A small network was shown many inputs. Here are its activations along a few directions, one row for each input.
In each table, some parts of the input vary, and every possible input appears once, in random order.
A made-up example of a description, with smaller parts first: one of 8 places around a ring, together with either a single point or one of 9 places around a ring or (one of 3 separate values, together with one of 4 places along a line).
Shared parts are said once, and a part with two or three values counts as separate values.
In the rows, 128 means zero.

Other details of the inputs shift rows strongly along two fixed directions, in all tables alike. That doesn't count.

A family of inputs:
x1: [ 87 138 137 106 106  58 215 132 134 161 156  85 147]
x2: [181  89 129 152 122 137 116 148 167 180 115 138 149]
x3: [166  93 134 126 131 123 119 144 157 181 117 124 158]
x4: [ 59 165  94 127 136 146 176 105  85  69 126 198 115]
x5: [ 77 195 114 115 139 145 134  94  54   9 147 146  83]
x6: [113 156 160 110 103  62 148 130 126 144 163  29 132]
x7: [118 145 164  88 104  67 151 125 119 156 173  35 133]
x8: [106 151 160 109  96  81 140 122 124 139 163  47 120]
x9: [104 203 124 110 123 157 133  96  57  20 170 142  93]
x10: [145  86 131 140 142 119 109 152 176 183  90 122 146]
x11: [175  95 136 148 117 117 124 144 173 179 116 113 151]
x12: [124 114 119 127 140 138 118 129 129 126 118 142 132]
x13: [151 156 164 115  85  74 170 134 122 136 183  39 136]
x14: [172  74 117 145 148 151 127 144 161 155  96 162 144]
x15: [130 151 155 103  98  82 141 136 126 151 173  52 136]
x16: [130 124 125 126 135 111 131 127 127 123 122 120 129]
x17: [ 83 214 123 124 116 152 131  91  55   6 165 132  81]
x18: [154 138 156 124 101  75 163 136 137 147 152  49 141]
x19: [107 116  87 147 143 152 173 122 128 116 100 218 133]
x20: [135 128 153 109 104  95 132 135 135 167 154  72 133]
x21: [198  77 126 147 125 138 114 155 177 196 108 145 159]
x22: [153  61 127 140 152 119 109 153 184 200  85 137 151]
x23: [158  85 102 162 160 172  91 140 160 141  65 197 135]
x24: [119 137 117 127 143 170  95 120 115 102 128 171 115]
x25: [101 148 121 138 132 155  99 117 117  95 127 147 106]
x26: [146 101 119 153 142 152  99 136 150 149  91 158 138]
x27: [ 80 207 115 113 122 164 108  98  52  26 162 153  90]
x28: [137 137 129 134 132 126 135 130 126 107 117 122 125]
x29: [ 80 206 118 107 127 163 111  94  52  22 165 154  93]
x30: [142  81 129 128 141 119 120 146 166 179 112 121 145]
x31: [139 103 102 142 153 166 108 127 131 114 102 183 125]
x32: [ 92 161 121 114 137 168 100 103  86  72 141 162  94]
x33: [131 126 162 114  97  84 140 137 140 175 160  53 132]
x34: [ 60 191  99 124 129 142 199  97  62  30 146 185 100]
x35: [126 144 155  96 111  76 144 132 126 152 167  50 140]
x36: [124  79 120 137 156 143 100 133 154 160  85 162 125]
x37: [152 114 107 137 148 169 102 124 126 117 109 182 129]
x38: [142  68 107 165 162 187  74 136 164 163  61 203 123]
x39: [ 90 115 134 113 112  72 206 130 142 176 138 105 144]
x40: [181  81 107 152 157 188 103 137 152 141  87 205 139]
x41: [130 151 159 116  92  75 148 131 133 146 163  44 141]
x42: [161 138 149 109 103  93 147 133 133 148 163  76 147]
x43: [121 141 116 143 131 171  98 122 110  99 125 170 115]
x44: [145  84 103 159 162 176  83 141 161 146  60 200 138]
x45: [114 130 158 106 111  68 142 136 140 163 139  43 132]
x46: [143  64 129 131 145 129 114 143 170 191  99 134 141]
x47: [148 140 113 140 133 178 113 124 109  88 125 179 115]
x48: [138 126 112 152 141 156 106 123 126 110 105 161 121]
x49: [111 119 107 138 157 158  98 122 120 102  95 181 120]
x50: [119 155 157 113  98  83 141 133 123 143 174  51 129]
Description of these inputs: one of 5 places along a line, together with either a single point or one of 9 places around a ring.
The inputs of x15 and x47 match in every part but the place on the line of 5. If x50 is changed in the same way as x15 into x47, which row does it become?
Answer: x13
List by row number the other rows that have the place on the line of 5 in common with x21.
Answer: x2, x11, x16, x19, x23, x31, x37, x42, x48
Change only the place on the line of 5 in x28. List by row number the other rows that result.
Answer: x10, x23, x44, x45
List by row number the other rows that have the place on the line of 5 in common with x27.
Answer: x3, x4, x12, x26, x29, x41, x43, x44, x49

A family of inputs:
x51: [131  91 126 129 143 104 124 137 156 165 103 116 142]
x52: [117 163 121 126 120 143 140 114 103  91 143 152 120]
x53: [130 160 134 127 110 100 153 120 112  98 146  92 129]
x54: [131 107 139 114 124 105 147 136 150 174 134 110 146]
x55: [ 74 179 129  97 115 120 149 108  77  82 174 113 110]
x56: [109 165 133 112 128 107 141 119  95  84 141  94 113]
x57: [116 131 112 143 140 163 118 121 119  97 109 174 108]
x58: [133 156 124 125 134 168  83 114  95  73 146 142 104]
x59: [127 117 125 142 141 133 116 134 141 132 100 131 129]
x60: [142 155 140 129 116 140  95 124 113 104 152 104 114]
x61: [148 122 133 124 120 120 151 130 130 138 134 126 141]
x62: [116 121 139 124 121  79 138 133 146 156 126  74 137]
x63: [138 128 129 126 126 117 148 131 129 122 137 120 132]
x64: [136  80 133 126 138 106 131 146 169 185 105 119 146]
x65: [148  96 142 120 135 127  80 139 153 175 122 106 136]
x66: [ 99 158 125 128 122 137 137 112  97  90 138 137 104]
x67: [132 118 120 135 123 143 130 133 134 148 127 153 132]
x68: [134 142 145 124 116  88 146 134 131 134 133  71 132]
x69: [142  95 100 150 160 169 105 128 139 120  83 193 124]
x70: [134 106 141 125 117 104 145 139 160 184 129 106 147]
x71: [161 128 141 136 116 100 145 140 145 142 122  92 148]
x72: [114 172 133 103 113 113 160 113  94  91 166 115 125]
x73: [138 164 133 115 123 152  94 114  93  78 155 123 112]
x74: [134 140 135 113 109 105 160 133 121 138 165 102 140]
x75: [119 124 127 123 135 111 135 124 128 125 125 111 130]
x76: [145  97 139 137 123  93 139 142 167 178 114  88 149]
x77: [100 143 131 126 125 124 136 122 120 109 132 119 115]
x78: [134  97  96 149 163 191 102 127 134 110  82 220 115]
x79: [102 144 137 109 124 106 148 121 114 111 147  98 121]
x80: [120 128  99 159 148 192 108 117 113  85 102 215 107]
x81: [141 112 152 123 118 112  87 140 153 175 132  80 132]
x82: [153 129 146 128 117 133  92 134 134 143 138  99 122]
x83: [ 56 186 128 105 121 116 136 102  82  77 157 116  99]
x84: [124  98 116 151 141 164 114 130 145 144  95 179 125]
x85: [120 130 115 145 148 201  53 118 115  94 108 184  99]
x86: [177  76 115 148 143 155 125 146 168 163  89 180 151]
x87: [ 87 151 137  96 113  94 150 122 106 132 165  92 127]
x88: [126 148 124 138 124 119 137 121 116  96 134 117 122]
x89: [131 141 118 133 142 137 127 125 111  88 121 139 122]
x90: [128 145 120 137 125 144 136 122 116  93 127 150 121]
x91: [132  97 107 147 165 170  97 132 141 123  77 186 126]
x92: [134 160 135 117 122 106 149 123 106  93 141  98 131]
x93: [142  80 125 136 154 120 110 147 167 174  83 133 146]
x94: [104 172 145 100 120 126  99 111  88  87 169  82 105]
x95: [133  80 123 127 144 128 121 141 166 188 101 154 147]
x96: [ 86 148 130 115 115 115 135 123 112 129 150 116 121]
x97: [149 117 108 142 144 152 123 125 128 107 104 170 133]
x98: [168 121 128 145 128 173  77 132 136 125 118 154 126]
x99: [165  84 114 155 139 157 121 144 170 173  98 183 147]
x100: [ 87 145 104 136 138 181 110 113 100  90 124 195 106]
x101: [ 71 160 130 105 128 113 138 108  89  91 147 115 106]
x102: [ 82 159 124 127 139 124 114 116 103  85 118 122 106]
x103: [145 117 149 119 106  85 159 141 156 186 144  81 149]
x104: [135 133 131 136 119 119 144 132 133 122 135 118 128]
x105: [115 111 142 126 118  95 140 135 148 172 125  97 136]
x106: [135  98 142 122 124 103 148 137 152 178 127 104 145]
x107: [112  95 105 151 155 168  96 131 147 132  80 193 118]
x108: [ 83 188 128  97 111 120 154 108  69  73 180 111 106]
x109: [163 111 142 125 116  75 160 141 153 164 139  71 155]
x110: [153 103 120 134 136 139 135 136 148 154 120 159 143]
x111: [141 115 138 113 120 102 153 136 144 168 139 107 144]
x112: [128 161 138 129 117 100 145 128 113 101 143  85 127]
x113: [149 134 142 122  97 101 162 139 137 160 158  97 151]
x114: [144 133 131 115 110 118 155 134 125 141 153 122 146]
x115: [131 138 140 125 113  85 151 129 131 135 140  73 131]
x116: [107 147  92 150 143 201 106 113  96  69 120 224 104]
x117: [165 109 142 122 127 135  91 137 142 157 132 108 131]
x118: [128 136 112 146 131 167 126 119 114  97 116 181 119]
x119: [158  79 126 137 136 133 134 142 160 180 103 149 144]
x120: [167  87 133 137 126 116 146 145 160 179 121 127 153]
The inputs of x83 and x95 match in every part but one. If x84 is changed in the same way as x83 into x95, which row does it become?
Answer: x106
The inputs of x92 and x71 match in every part but one. If x69 is changed in the same way as x92 into x71, which row does it become?
Answer: x115
Describe the family of inputs behind these rows.
Answer: one of 2 separate values, together with one of 5 places along a line, together with either a single point or one of 6 places along a line
A walk changes only the place on the line of 5. It starts at x90 and steps to x104. List the rest of the walk in order.
Answer: x57, x77, x107
Change only the choice among 2 separate values in x91. List by row number the other rows that result.
Answer: x59
